Each row below is a small network's average activation on inputs in which a field has the value named, seen along a few directions.
Values that are neighbours, or in one group, have similar rows; names and order tell nothing.
In the rows, zero is written as 500.
Strong random noise was added to every row along 3 fixed directions; ignore it. To show where, here is one row again and again, with new noise each time:
[584 522 536 500 546 329 366 392 572 579 708 607 436 499 496 583]
[493 314 668 484 550 779 409 476 549 478 423 429 449 569 518 509]
[546 401 547 509 522 590 458 462 508 509 579 480 393 540 475 551]
[499 505 328 493 353 622 728 505 357 520 589 406 501 653 433 596]
[508 553 433 467 421 480 560 437 473 569 610 511 569 614 492 593]


Values of POGE:
dag: [316 546 414 414 422 619 527 518 581 577 390 388 755 718 580 461]
guz: [499 564 270 556 511 398 795 468 329 311 484 505 535 494 452 580]
reded: [406 639 570 409 491 530 494 597 545 536 369 552 734 408 683 475]
dez: [523 570 623 446 572 339 259 330 686 611 612 654 588 523 575 560]
nonip: [514 690  46 554 277 170 825 651 331 557 739 451 545 605 518 537]
burab: [551 495 539 469 646 457 415 457 576 425 454 579 390 309 644 479]
kif: [452 416 611 512 371 839 720 640 436 509 270 360 515 472 304 424]
fimi: [407 372 500 553 552 573 415 439 420 351 253 474 510 501 510 380]
luz: [475 546 662 421 511 558 433 470 564 534 397 560 531 541 385 534]
keker: [405 383 482 546 460 724 498 621 403 346 244 299 619 574 560 332]
nugot: [452 552 623 470 395 702 641 658 448 561 300 401 629 447 481 385]
The values of POGE form a ring.
Going along POGE from reded by way of its neighbour nugot, in what order are guz, dez, kif, fimi met?
> kif, dez, fimi, guz
List every value one step from nonip, in the order listed.
> dag, keker

Values of FAFU:
zibe: [514 441 518 404 452 662 663 605 527 549 410 474 404 438 464 499]
lun: [555 383 505 624 489 448 383 555 515 554 611 436 407 501 525 402]
gakad: [436 559 546 446 531 536 408 544 401 407 315 540 546 513 587 427]
toged: [542 357 652 552 671 390 440 492 610 409 449 549 446 391 533 463]
ses: [541 350 579 581 608 682 402 656 590 425 554 353 321 383 591 431]
vuvo: [375 575 580 444 516 638 460 543 586 615 372 434 544 520 404 429]
duvi: [610 421 445 606 549 330 441 433 400 372 532 615 307 307 447 465]
fip: [640 598 677 544 581 257 399 444 527 578 720 650 371 351 333 585]
dula: [512 443 321 534 560 329 389 342 524 440 672 556 397 605 491 601]
kisod: [683 364 408 586 534 600 569 456 410 446 773 448  90 462 389 619]
The values of FAFU form 4 separate groups.
List the group mates of kisod, in the order listed.
> dula
List the group mates of zibe, in the order listed.
> vuvo, fip
List the group mates of lun, in the order listed.
> ses
